Each row below holds a small network's activations on one input, seen along a few directions.
Each table varies a few parts of the input and shows all the possible inputs, shuffled.
A made-up example of a description, with smaller parts first: one of 6 places along a line, together with either a single point or one of 9 places around a ring or (one of 2 separate values, together with one of 5 places around a ring).
Shared parts are said once, and a part with two or three values counts as separate values.
In the rows, zero is written as 128.

Other details of the inputs vary at random and push rows far along three fixed directions, the same in every table; ignore that.
These rows show it; all are for the same input, with only those details redrawn:
[124 118 144 149 106  92 149 134  82  99 126]
[148  93 150 123  84  83 167 109  85 115 138]
[101 137  65 112  84  97 136 124 195  99 155]
[ 94 131 124 170 122  57 103 174 111  63 115]
[107 148 108 128 110 189 188 105 123 138 133]
[124 116 142 150 106  92 149 135  80  97 129]
[ 79 157 126 179 138 161 146 158  82 102 105]
[ 85 150 135 186 139 143 139 166  68  95 103]

A family of inputs:
x1: [ 85 150 173 158 177 165 103 161 102 120 145]
x2: [139 156 129 181 190 144 107 147  90 146 105]
x3: [123 152 112 127 164 159 137 143 162 195 146]
x4: [165 115 146  92 118 142 150  59 127 136 178]
x5: [121 107 154 125 150 195 149  89 156 131 130]
x6: [ 93 164  85 129 112 192 171 113 147 130 129]
x7: [137 187  86 105 117 113  92 134 223 153 120]
x8: [181  58 164 149 107 105 134 111 114 154 104]
x9: [159 113 149  88  47 144 139  70 123 167 151]
x10: [120 142  71  82 140 197 159 150 135 122 108]
x11: [ 94 102 148 190 143 169 101 142 113 115  90]
x12: [ 97 102 127 135 105  67  73 153 142 122 164]
x13: [186  94 163  68  90 118 110 127  76 134 110]
x14: [104 133  77 148 111  94  67 128 169  96 150]
x15: [156 140 100 142 126 186 144 104 110 174 133]
x16: [132 111 127 139 118  68  84 170 143 144 145]
x17: [125 172 156 177 133 153  90 173  80 137  75]
x18: [124 104 113  84 146 202 132 153 109 168 139]
x19: [160  67 189 115 153  83 142  89 124 135 115]
x20: [189  73 171 142 141  86 137 110 125 160 108]
x21: [145  95 193  99 154  76 142 109  97 165 159]
x22: [138 133 151 101 115 100 162 107 133  91 158]
x23: [138  72  74  85 121 111  77 147 215  97 111]
x24: [103 175 111 108 168 164 179 111 152 130 121]
x25: [107 178 106  83 134 106  88 115 223 127 126]
x26: [ 98 182 181 145 150 176  97 139 103 107 112]
x27: [131 154  64 122 103  96 135 148 196 113 132]
x28: [162 116 139  87 144 115 152  59 126 158 158]
x29: [156 113  91  94 142 201 129 114  99 145 129]
x30: [131 153 121 168 157  24 107 185 125  84 106]
- Describe the family of inputs behind these rows. => one of 5 separate values, together with either a single point or one of 5 places around a ring
- Which other rows does x12 become when the place on the ring of 5 takes its other values? List them by row number. => x1, x3, x16, x21
- Which other rows does x1 become when the choice among 5 separate values takes its other values? List them by row number. => x4, x5, x22, x26
- Which other rows does x18 become when the choice among 5 separate values takes its other values? List them by row number. => x10, x13, x23, x29

A family of inputs:
x31: [127 144 114 115 109 143 146 106 153 147 147]
x32: [113 132  97 127 126 102 104 140 174  88 130]
x33: [156 118 135 113 131 122 121 133 124 140 131]
x34: [124 118 119 107 106 137 136 116 149 131 148]
x35: [128 112 118 128 125  83 114 147 136 101 119]
x36: [ 96 163 100 137 139 142 110 163 137 112 116]
x37: [109 154 125 150 168 191 131 130 119 165 116]
x38: [132 143 115 110 115 123 141 110 142 132 143]
x39: [107 152 108 123 124 176 144 105 159 142 143]
x40: [131 125 141 137 135  99 128 126 115 106 129]
x41: [150  88 143 122 126  82 105 121 121 126 136]
x42: [126 128 135 138 156 144 105 158 115 123 114]
x43: [ 92 151 111 132 144 176 129 143 132 119 120]
x44: [135 115 106 130 126  60  74 149 159 115 130]
x45: [ 97 146 128 154 145 190 133 148  95 134 111]
x46: [136 125 147 145 119 126 133 134  82 131 120]
x47: [156 101 156 102 117 119 175  89 107 149 140]
x48: [107 153  75 109 119 168 131 119 175 127 133]
x49: [163  87 175 120 115  82 113 117 100 126 123]
x50: [150 116 150 121 115 154 172  88 112 154 144]
x51: [136 118 145 109 109 131 151 104 123 144 152]
x52: [144 121 145 126 142  71  91 152 132 112 131]
x53: [157 113 187 157 128 119 156 122  55 139 123]
x54: [138 126 130 135 130 163 156 120  96 132 118]
x55: [152  94 164 124 115  90 151 107 104 135 137]
x56: [123 134 127 138 129 116 135 133 141 134 128]
x57: [132 125 162 136 134 123 142 117  77 121 128]
x58: [128 117 174 151 144 144 140 149  31 122 103]
x59: [111 127 111 151 153 123  86 154 135 122 113]
x60: [100 132 113 163 131  83  72 172 133  79 114]
x61: [121 128 120 116 134 178 165 109 133 143 124]
x62: [104 139 133 169 151 160 120 151 111 108 108]
x63: [149 116 170 133 132  87 108 132 103 129 113]
x64: [157 116 113 110  91 115 149 103 149 142 147]
x65: [113 142 115 125 118 100 112 144 156 120 143]
x66: [115 151 122 154 146 102 111 152 132  98 116]
x67: [108 142 108 137 157 150 106 128 157 140 130]
x68: [131 127 163 119 132 157 164 108  76 144 134]
x69: [111 157 126 147 151 172 107 146 128 140  95]
x70: [139 121 129 105 107  60 121 129 139 113 149]
x71: [108 146 134 145 170 140  92 159 134 115 119]
x72: [129 136 129 124 134 120 146 125 132 133 125]
x73: [117 144 104 132 126 160 144 131 148 149 121]
x74: [100 147  88 119 118 170 127 116 183 128 140]
x75: [151 124  80  91  89  80 127 111 197 117 153]
x76: [161  99 110 100  83 111 149  95 159 137 155]
x77: [110 116 148 164 148 113 113 157 101 102 106]
x78: [115 135 116 137 115  95 101 158 134 111 129]
x79: [141 124 116 101 116 158 129 105 160 154 127]
x80: [108 137 133 145 142 147 123 136 105 106 116]
x81: [138 119 133 110 138 145 121 127 141 133 135]
x82: [134 127 132 111 125 126 115 110 159 140 130]
x83: [135 147 111 106 114 178 166 101 123 155 132]
x84: [145 103 128 115 109 131 154 110 125 146 132]
x85: [142 120 123 118 118 105 142 127 124 130 121]
- Describe the family of inputs behind these rows. => one of 5 places around a ring, together with either one of 3 separate values or (one of 2 separate values, together with one of 4 places along a line)
- Changing only the place on the ring of 5 turns x68 into x43. The same change can be made to x57. Which row results? => x80
- Changing only the place on the ring of 5 turns x77 into x73. The same change can be made to x74. Which row results? => x46
- Which other rows does x75 become when the place on the line of 4 takes its other values? List them by row number. => x36, x83, x85
- Which other rows agree with x31 in the place on the ring of 5? List them by row number. => x37, x38, x52, x53, x56, x63, x65, x66, x70, x72
